A small network was shown many inputs. Here are its activations along a few directions, one row for each input.
Each table varies a few parts of the input and shows all the possible inputs, shuffled.
Descriptions start from the smaller parts, as in this example, which fits no table here: one of 3 separate values, together with either a single point or one of 9 places around a ring or (one of 6 places along a line, together with one of 8 places around a ring).
Shared parts are said once, and a part with two or three values counts as separate values.
(in the rows, 128 means zero)

Other details of the inputs shift rows strongly along two fixed directions, in all tables alike. That doesn't count.

A family of inputs:
x1: [121 136 106 117 103 130 123 139 125 148 169]
x2: [136 147 116  94  83 154 106 150 136 158 180]
x3: [182 166 162 115  98 228 110 154 124 182 158]
x4: [144 128 118  97 118 128 120 145 117 154 136]
x5: [157 125 143  89  81 161  91 121 139 162 136]
x6: [138 151 171 186 175 186 154 114 109 134  94]
x7: [123 102 137 145 169 104 144  94 126 108  91]
x8: [129 152 161 165 175 199 159 142 133 109  95]
x9: [139 129 163 166 175 198 157 121 146  97  95]
x10: [123 124 133 131 177 101 145 128 115 107  75]
x11: [125 130 116 222 140  79 152 145 122  85 150]
x12: [121 138 103 154  33  59  83 144 136 130 190]
x13: [133 125 100  76  84  92  99 135 118 168 164]
x14: [108 105 111 111 118  93 122 108 146 110 132]
x15: [122  95 117 106 131  80 126 105 128 122 105]
x16: [103  93 101 202 123  19 136 110 136  66 134]
x17: [122 120 120 114  86 130 107 109 142 138 155]
x18: [126 103 141 148 163 114 142  95 122 114  98]
x19: [135 122 126  94 105 136 109 130 152 117 132]
x20: [110 132 126 132 168 119 149 140 132  91  94]
x21: [ 98 128 123 141 149 112 144 124 126 109 117]
x22: [176 160 171 146 166 218 141 153 119 140 114]
x23: [103 106 118 138 188  73 159 118 110 101  67]
x24: [123 124 105  65  70  82  89 131 122 165 141]
x25: [129 137 115 113 125 144 136 152 131 132 147]
x26: [123 121 117 145 159 105 148 120 102 135 122]
x27: [142 145 128 116 140 163 135 160 133 122 136]
x28: [125 132 137 123 123 123 118 120 114 148 122]
x29: [129 119 121  95  90 133 109 124 150 130 144]
x30: [177 143 173 120 119 207 108 126 140 145 118]
x31: [ 96 127 124 149 169 108 154 122 128  96 102]
x32: [125 134 144 139 151 129 134 117 117 133 103]
x33: [ 87 120  89 102  93  65 112 121 126 133 147]
x34: [138 130 133 136 148 136 139 132 108 144 131]
x35: [115  97 115 125 127  77 124  90 121 130 117]
x36: [121 132 115 124 129 132 135 142 125 132 154]
x37: [123 117 127 114 100 134 112 114 145 129 148]
x38: [109 133 117 111 120 118 129 137 134 122 126]
x39: [157 160 149 127 123 222 131 162 137 147 151]
Each input here is: one of 3 separate values, together with either a single point or (one of 2 separate values, together with one of 6 places along a line).
Changing only the choice among 3 separate values turns x32 into x7. The same change can be made to x6. Which row results? -> x35
Change only the choice among 3 separate values in x34. List by row number the other rows that result. -> x18, x28

A family of inputs:
x40: [102 114 108 163 190  79 171 137 119  80  96]
x41: [101 107 123 172 199  82 173 108 107  96  85]
x42: [130 138 113 119 105 113 117 154 130 129 151]
x43: [169 160 158 131  77 201  97 137 130 175 167]
x44: [110 105 106 123 110  66 118 117 136 107 125]
x45: [123 118  96  83  61  74  87 126 123 163 169]
x46: [121 121 125 115  96 122 111 116 141 132 141]
x47: [154 158 178 180 160 222 147 123 120 141 119]
x48: [128 121  97  87  57  70  85 132 123 161 165]
x49: [141 123 132  71 127 137 114 122 116 164 110]
x50: [142 149 129 122 102 163 119 151 134 143 160]
x51: [133 130 121  62 135 147 124 142 126 148 116]
x52: [ 87 108 102 154 200  71 179 128 116  81  94]
x53: [147 140 134 130  94 127 105 136 123 150 149]
x54: [ 93  92 116 170 193  65 168 101 127  67  82]
x55: [122 102 104  28  81  90  87 114 138 155 126]
x56: [ 97 111 107 158 194  82 173 132 119  82 100]
x57: [153 171 170 166 155 243 149 147 131 135 134]
x58: [126 117 108  98  63  79  87 127 143 133 156]
x59: [149 152 181 178 153 230 143 116 141 121 117]
x60: [161 153 181 178 137 226 134 124 144 124 126]
Changing only one part turns x43 into x60. The same change can be made to x48. Which row results? -> x44
What is each input in this table made of? -> one of 3 separate values, together with either a single point or one of 6 places along a line
Which other rows agree with x50 in the choice among 3 separate values? List them by row number. -> x40, x42, x51, x52, x56, x57

A family of inputs:
x61: [110 127  95 108 145  86 141 142 105 138 137]
x62: [129 117 149 166 159 146 145  99 133 108 104]
x63: [146 145 168 150 122 208 121 112 144 132 127]
x64: [157 141 137 105  61 144  82 136 129 174 160]
x65: [113 118 119 124 186 124 164 139 125  97  91]
x66: [ 99 116  79  71 125  76 132 148 133 121 137]
x67: [109 112 136 169 164 110 153  94 123 105 102]
x68: [127 132 137 134 178 153 159 134 118 118  98]
x69: [128 117 138 162 168 102 149 115 117 106  90]
x70: [138 122 154 147 167 143 142 121 133 104  90]
x71: [ 99 123  79  85 125  69 132 149 119 132 143]
x72: [155 159 156 138 145 202 137 146 112 159 135]
x73: [145 140 172 144 125 209 123 111 147 133 127]
x74: [140 165 114 168  37 134  95 173 145 134 223]
x75: [100 101 100 118 101  61 114 101 124 134 139]
x76: [156 141 137  87  62 151  79 137 142 158 151]
x77: [126 101 105 100 107  57 108 119 128 124 121]
What is each input in this table made of? -> either a single point or one of 6 places around a ring or (one of 2 separate values, together with one of 5 places along a line)
Which of the alternatives is x74? -> a single point

A family of inputs:
x78: [164 149 170 141 127 203 121 129 128 150 124]
x79: [118 136 125 178 189 120 172 152 117  88 105]
x80: [120 125 113 126  89 101 111 128 135 131 157]
x81: [152 160 155 112 103 217 113 142 136 163 153]
x82: [122 126 144 167 188 135 162 116 114 111  93]
x83: [124 128 105  66  76 117  98 134 134 157 158]
x84: [ 93  92  84 103 139  23 134 111 114 114 110]
x85: [125 121 148 188 169 132 153 112 135  88  98]
x86: [129 120 141 143 162 123 142 116 124 114  95]
x87: [129 124 110  63  75 116  91 134 141 151 150]
x88: [125 137  99 104 110 102 121 157 121 139 159]
x89: [115 119 134 150 198 133 169 121 123  96  84]
x90: [115 121 129 170 159 116 150 117 124 104 116]
x91: [130 122 111  82  80 101  95 125 126 159 148]
x92: [129 119 138 145 164 123 145 117 118 119  98]
x93: [152 145 160 129 139 201 131 135 134 136 120]
x94: [152 166 144 141 105 199 124 159 129 156 167]
x95: [126 121 106  68  84 110  99 133 134 152 148]
x96: [156 154 169 170 110 200 120 131 142 131 145]
x97: [ 89  84  86 124 130  14 130 102 127  94 113]
x98: [122 120 117 119  92 103 108 118 131 136 149]
What is each input in this table made of? -> either one of 3 separate values or one of 6 places around a ring or (one of 2 separate values, together with one of 6 places along a line)
Change only the choice among 2 separate values in x82. List by row number the other rows that result. -> x81
Start at x98 and move only the place on the ring of 6, one step at a time. The first step leads to x97. Which rows follow, in order? -> x85, x96, x80, x90

A family of inputs:
x99: [122 113 135 104 183 143 154 121 127 116  81]
x100: [106  97 125 139 241  84 184 109 109  81  40]
x101: [113 114 101  97  67  71  92 120 139 134 156]
x102: [152 155 130 102  53 166  85 154 134 172 187]
x103: [151 154 164 117 163 223 142 133 121 153 106]
x104: [115 120  88  95  76  72 102 136 133 136 170]
x105: [118 112 101  90  75  69  96 119 129 149 153]
x106: [155 161 161 173 135 208 139 146 130 132 137]
x107: [160 167 169 168 132 218 135 147 128 143 142]
x108: [ 99  97 124 191 215  74 183 103 116  68  67]
x109: [ 97  93  93 118 130  34 128 112 120 110 119]
x110: [162 154 176 169 126 220 126 123 139 136 135]
x111: [115 128  96 101  69  83  99 141 138 135 170]
What is each input in this table made of? -> either one of 3 separate values or (one of 2 separate values, together with one of 5 places along a line)
Change only the choice among 2 separate values in x108. List by row number the other rows that result. -> x106
